Here are a small network's activations along a few directions, averaged over the inputs that share one value of a field.
Values that are neighbours, or in one group, have similar rows; names and order tell nothing.
In the rows, 500 means zero.
Strong random noise was added to every row along 11 fixed directions; ignore it. To show where, here is one row again and again, with new noise each time:
[315 522 788 471 295 439 877 518 584 571 732 540 403 613 334 476 412 308
 519 471 719 372 497 599 397 764 449]
[511 476 692 384 489 413 665 485 501 530 521 517 437 608 449 569 498 652
 430 615 600 425 511 469 731 388 620]
[573 503 471 585 439 494 344 596 394 421 571 533 528 419 526 587 593 579
 357 366 403 676 532 397 532 375 469]
[496 763 580 358 475 894 350 493 236 466 475 702 464 516 625 508 805 589
 471 270 166 624 565 483 706 619 482]
[471 599 537 504 479 527 506 478 616 409 407 526 693 680 395 319 675 471
 506 443 469 433 379 569 490 506 564]
[653 496 648 626 440 453 637 522 654 432 753 347 447 245 381 630 502 347
 335 446 712 572 566 450 371 430 366]
[549 426 476 423 540 480 478 466 486 519 485 431 421 433 603 678 397 480
 511 647 632 464 627 521 567 447 555]
[406 560 545 475 428 625 439 547 459 389 494 609 682 592 400 330 660 427
 488 390 354 488 395 498 471 611 451]
[528 370 541 564 507 282 472 621 472 383 484 509 600 524 425 499 533 634
 403 521 502 532 435 388 586 290 574]
[758 734 522 704 605 718 544 240 710 490 526 396 514 424 429 520 628 389
 415 571 584 560 492 567 479 361 466]
[282 328 616 200 410 596 394 621 208 580 559 641 546 498 500 574 354 451
 548 769 536 392 560 537 687 565 531]
[498 703 420 683 441 759 241 321 331 587 455 663 418 592 752 710 554 442
 477 484 468 671 566 685 616 526 576]
[475 470 507 399 454 492 359 565 411 441 439 568 600 596 527 514 590 625
 427 488 430 515 482 464 659 408 586]


Values of V:
v11: [391 360 211 186 535 462 348 652 349 439 333 421 504 382 617 445 407 545
 638 434 321 458 633 342 354 681 392]
v13: [543 707 338 769 710 687 626 372 434 490 389 531 358 507 609 396 544 329
 805 381 299 511 526 569 323 775 420]
v5: [495 451 412 639 598 317 453 521 664 422 379 288 483 417 647 554 473 299
 600 417 721 438 547 617 326 586 494]
v1: [471 513 771 623 470 588 572 453 356 556 683 666 229 293 598 732 437 474
 367 467 572 643 497 491 589 561 396]
v14: [327 339 390 540 218  87 407 652 647 856 628 379 544 637 512 598 133 506
 532 651 973 491 521 818 349 311 665]
v7: [556 633 535 285 378 564 470 488 688 539 495 395 676 645 402 421 664 561
 419 498 600 440 512 605 561 371 617]
v8: [654 437 323 639 543 474 534 404 690 492 547 284 426 251 482 555 413 390
 479 491 541 531 478 439 309 513 352]
v2: [383 600 681 501 521 506 701 569 449 519 528 658 410 719 489 324 567 600
 584 324 363 437 411 504 577 640 545]
v10: [452 279 590 647 627 383 798 465 448 387 567 598 226 415 543 544 299 468
 587 432 391 409 419 332 474 789 387]
v3: [485 617 521 411 369 630 745 284 635 618 587 609 277 675 558 572 459 570
 480 330 414 488 557 488 414 784 449]
v6: [472 269 438 749 733 257 405 512 411 499 285 447 579 364 512 498 361 455
 661 859 558 461 383 519 578 293 603]
v12: [620 496 401 485 494 262 436 547 896 493 462 253 634 531 523 484 494 450
 439 432 841 432 562 668 297 278 635]
v4: [544 552 394 403 412 471 515 448 556 539 524 453 397 646 546 529 489 707
 308 304 411 592 563 291 527 537 405]
v9: [637 548 373 353 533 828 465 198 604 546 489 442 488 374 457 482 472 464
 420 653 408 465 458 411 496 587 334]
A value of V combines one of 7 hidden first parts with one of 2 second parts; all combinations occur once.
- Changing only the second part turns v10 into v3. v14 has the same second part as v10; what does that change turn v14 into? => v1
- Changing only the second part turns v11 into v6. v7 has the same second part as v11; what does that change turn v7 into? => v13
- Changing only the second part turns v2 into v12. v5 has the same second part as v2; what does that change turn v5 into? => v4

Values of H:
h1: [640 323 479 194 436 328 656 559 527 527 594 472 441 608 381 535 414 981
 279 529 361 502 551 125 690 272 528]
h8: [504 536 380 588 492 538 420 505 387 510 501 546 440 561 606 525 476 509
 505 418 388 587 543 444 512 565 453]
h9: [504 424 568 319 488 442 496 576 550 460 513 364 613 310 390 453 540 444
 461 582 630 429 492 473 470 438 474]
h11: [551 598 494 434 486 534 573 385 609 520 422 525 396 596 588 571 550 578
 481 405 522 512 522 553 532 522 586]
h2: [419 381 538 667 436 215 594 741 481 553 648 501 468 424 397 427 415 521
 567 403 507 549 442 519 381 472 486]
h5: [405 394 530 570 496 215 512 629 529 363 411 493 567 597 518 409 579 616
 474 305 469 493 367 380 483 511 517]
h13: [424 550 398 590 425 407 574 388 544 571 392 561 393 689 619 530 437 551
 564 424 513 513 463 602 441 598 594]
h14: [400 328 565 291 508 416 570 626 458 402 459 500 506 499 502 543 435 451
 576 543 511 330 551 447 512 619 545]
h6: [491 558 476 607 478 340 584 601 448 467 419 489 391 562 600 567 562 560
 611 350 469 557 572 537 461 521 597]
h3: [504 609 481 663 424 432 400 408 662 422 384 447 698 655 459 445 698 466
 409 398 588 527 366 639 488 429 599]
h7: [471 540 427 141 449 667 406 396 497 597 425 554 390 672 730 585 479 693
 459 415 404 456 631 484 678 631 545]
h10: [405 393 602 529 519 314 691 424 591 506 466 469 460 677 439 480 361 501
 488 616 656 342 411 476 595 561 532]
h4: [636 478 474 584 555 384 514 589 610 453 588 407 562 392 404 439 511 527
 434 464 534 540 515 439 384 309 475]
h12: [555 495 377 493 690 597 316 533 474 425 370 458 588 428 568 459 533 404
 645 628 477 450 567 571 478 420 534]
A value of H combines one of 7 hidden first parts with one of 2 second parts; all combinations occur once.
- Changing only the second part turns h13 into h2. h1 has the same second part as h13; what does that change turn h1 into? => h4
- Changing only the second part turns h10 into h3. h8 has the same second part as h10; what does that change turn h8 into? => h6
- Changing only the second part turns h5 into h9. h12 has the same second part as h5; what does that change turn h12 into? => h14

Values of E:
e10: [547 672 645 413 420 657 511 697 487 560 800 547 587 371 271 356 682 477
 431 289 480 595 585 549 382 442 456]
e9: [454 541 631 347 495 577 315 688 297 692 604 432 555 278 481 528 535 511
 487 627 554 607 640 522 631 291 453]
e5: [686 278 346 439 682 193 580 532 759 312 379 237 615 427 332 354 453 745
 396 507 454 399 366 164 468 336 407]
e7: [684 451 638 629 670 257 840 318 708 410 388 294 208 497 631 779 456 549
 466 510 709 395 559 428 689 478 611]
e4: [622 759 346 254 421 589 751 518 605 524 492 383 314 725 542 396 590 705
 562 206 291 482 688 347 401 663 451]
e2: [527 531 427 351 549 626 307 515 494 404 348 403 646 347 578 508 627 296
 567 573 545 465 602 611 477 500 508]
e1: [393 496 435 186 350 217 460 818 402 841 492 426 427 656 650 577 440 781
 677 501 647 457 698 782 628 216 895]
e6: [386 519 653 306 388 447 573 748 519 417 537 523 670 498 349 328 671 440
 584 389 504 444 542 544 323 526 562]
e3: [569 361 386  93 473 580 500 383 558 607 545 514 398 581 541 569 356 728
 345 571 424 419 577 356 704 459 532]
e8: [682 488 361 813 654 530 380 182 654 353 329 435 366 297 766 775 463 457
 447 504 552 588 444 498 434 579 393]
The values of E form a ring.
- A walk along E starts at e3 and steps to its neighbour e10. Put e9, e2, e1, e6 in the order it reaches them. => e6, e2, e9, e1
- How many steps from neighbour to neighbour lead from e8 to e7, at the fewest? => 3
